A = [120 116 130 152 120 139 155 130 146 150 137]
A[0] => 120
A[3] => 152

B = [150, 124, 130, 120, 115, 132, 109]
B[0] => 150
B[6] => 109
B[1] => 124
B[5] => 132

x =
[[119 135 128 133 138 128 104 131 123 130]
 [129 133 127 128 127 125 137 122 133 128]
 [128 130 133 129 136 126 129 127 126 136]
 [129 134 124 129 126 125 131 126 133 130]
 [130 132 119 129 122 129 131 121 129 123]
 [128 134 125 129 126 125 131 127 133 131]
 [129 122 129 130 132 133 128 123 115 129]
 [128 131 122 128 126 124 130 133 129 132]
 [129 123 130 130 134 131 128 123 116 129]
 [128 133 125 129 127 125 131 127 133 132]
 [129 132 117 127 127 124 128 134 129 130]
 [128 133 127 128 127 125 137 122 133 128]
 [129 132 127 128 127 125 138 121 132 128]
 [130 131 126 128 128 124 138 121 131 126]
 [123 140 134 129 124 128 132 124 135 131]
 [132 129 124 128 132 123 136 122 129 121]]
Rows and columns are counted from 0.
row 0 col 0 = 119
row 2 col 6 = 129
row 7 col 7 = 133
row 10 col 3 = 127
row 1 col 4 = 127
row 5 col 4 = 126
row 7 col 3 = 128
row 13 col 3 = 128
row 15 col 2 = 124
row 6 col 0 = 129
row 0 col 2 = 128
row 7 col 1 = 131
row 8 col 4 = 134
row 11 col 4 = 127
row 13 col 9 = 126
row 1 col 0 = 129
row 4 col 2 = 119
row 9 col 7 = 127
row 10 col 2 = 117
row 15 col 4 = 132
row 3 col 0 = 129
row 14 col 2 = 134
row 7 col 9 = 132
row 10 col 8 = 129
row 13 col 5 = 124
row 8 col 8 = 116
row 3 col 6 = 131
row 14 col 1 = 140
row 11 col 1 = 133
row 7 col 5 = 124
row 15 col 8 = 129
row 12 col 5 = 125
row 0 col 3 = 133
row 9 col 5 = 125
row 4 col 0 = 130
row 2 col 2 = 133
row 10 col 6 = 128

a =
115,137,143,122,120,101,137,132,137,124,124
133,125,126,116,119,120,117,131,112,105,113
115,129,150,116,124,122,119,105,135,125,131
152,139,140,126,124,132,121,130,114,119,110
149,135,124,130,127,131,112,140,128,111,144
132,151,143,146,133,128,138,129,135,137,115
124,119,112,128,126,134,121,126,111,109,108
107,133,122,134,141,142,107,133,137,134,124
102,126,114,134,139,130,125,140,141,139,131
119,139,132,138,124,116,124,121,139,102,140
114,122,144,115,119,114,132,106,127,122,123
a[-11][0]: 115
a[-3]: [102, 126, 114, 134, 139, 130, 125, 140, 141, 139, 131]
a[2][4]: 124
a[-11][6]: 137
a[7][-9]: 122
a[:, 7]: [132, 131, 105, 130, 140, 129, 126, 133, 140, 121, 106]
a[5][5]: 128
a[-6][-8]: 146
a[10][2]: 144
a[-2]: [119, 139, 132, 138, 124, 116, 124, 121, 139, 102, 140]
a[-5][-1]: 108
a[:, 3]: [122, 116, 116, 126, 130, 146, 128, 134, 134, 138, 115]
a[-9][-8]: 116
a[-6][9]: 137
a[6][-10]: 119
a[1][10]: 113
a[4][2]: 124
a[-5][3]: 128
a[3][-6]: 132
a[6][-2]: 109
a[-5][-9]: 112
a[-3][-4]: 140
a[-3][2]: 114
a[9][3]: 138
a[8][10]: 131
a[-5]: [124, 119, 112, 128, 126, 134, 121, 126, 111, 109, 108]
a[3]: [152, 139, 140, 126, 124, 132, 121, 130, 114, 119, 110]
a[5][-11]: 132
a[2][10]: 131
a[:, 2]: [143, 126, 150, 140, 124, 143, 112, 122, 114, 132, 144]
a[0][1]: 137
a[-10][-4]: 131
a[1][2]: 126
a[-8][-2]: 119
a[-9][8]: 135

arr =
[[136 136 141 118 130 119 154 134 107 138 133 124 112]
 [129 131 130 136 133 123 127 129 120 133 133 126 120]
 [122 133 131 117 117 106 122 128 123 116 143 154 121]
 [122 133 131 117 117 106 122 128 123 116 143 154 121]
 [133 130 127 133 130 132 134 132 129 135 127 119 135]
 [117 119 129 128 130 129 113 126 134 141 124 115 119]
 [129 131 130 136 132 122 127 129 119 133 133 126 120]
 [117 119 129 128 131 129 113 126 134 141 124 115 119]
 [136 135 141 119 130 119 154 134 107 138 133 124 112]
 [133 130 127 133 129 132 133 132 129 135 127 119 135]]
arr[0, 0]: 136
arr[2, -12]: 133
arr[-2]: [136, 135, 141, 119, 130, 119, 154, 134, 107, 138, 133, 124, 112]
arr[2, 2]: 131
arr[2]: [122, 133, 131, 117, 117, 106, 122, 128, 123, 116, 143, 154, 121]
arr[:, -5]: [107, 120, 123, 123, 129, 134, 119, 134, 107, 129]
arr[0, -1]: 112
arr[3]: [122, 133, 131, 117, 117, 106, 122, 128, 123, 116, 143, 154, 121]
arr[1, -13]: 129
arr[:, -10]: [118, 136, 117, 117, 133, 128, 136, 128, 119, 133]
arr[-8, 0]: 122
arr[1, -8]: 123
arr[-8, -10]: 117
arr[-7, 10]: 143
arr[8, 0]: 136
arr[-7, 5]: 106
arr[9]: [133, 130, 127, 133, 129, 132, 133, 132, 129, 135, 127, 119, 135]
arr[:, 12]: [112, 120, 121, 121, 135, 119, 120, 119, 112, 135]
arr[1, 7]: 129
arr[0, -11]: 141
arr[8, 6]: 154
arr[:, -2]: [124, 126, 154, 154, 119, 115, 126, 115, 124, 119]
arr[-10, -7]: 154
arr[-6]: [133, 130, 127, 133, 130, 132, 134, 132, 129, 135, 127, 119, 135]
arr[-5, -9]: 130
arr[6, 9]: 133
arr[5, 3]: 128
arr[-3, -5]: 134
arr[-6, 4]: 130
arr[9, 5]: 132
arr[-10, 9]: 138
arr[-5, -2]: 115

M =
[[132 140 120 147 122 153 130 110]
 [126 124 139 132 125 148 141 131]
 [122 124 126 122 122 115 126 123]
 [129 123 136 123 144 122 135 119]
 [143 127 121 140 126 124 113 118]
 [117 116 135 122 107 123 125 108]
 [135 120 130 142 135 141 132 140]]
Rows and columns are counted from 0.
(0, 0) = 132
(1, 6) = 141
(1, 2) = 139
(4, 4) = 126
(6, 6) = 132
(2, 2) = 126
(6, 2) = 130
(4, 6) = 113
(3, 3) = 123
(2, 6) = 126
(0, 2) = 120
(3, 5) = 122
(0, 1) = 140
(1, 1) = 124
(3, 0) = 129
(1, 5) = 148
(0, 6) = 130
(6, 5) = 141
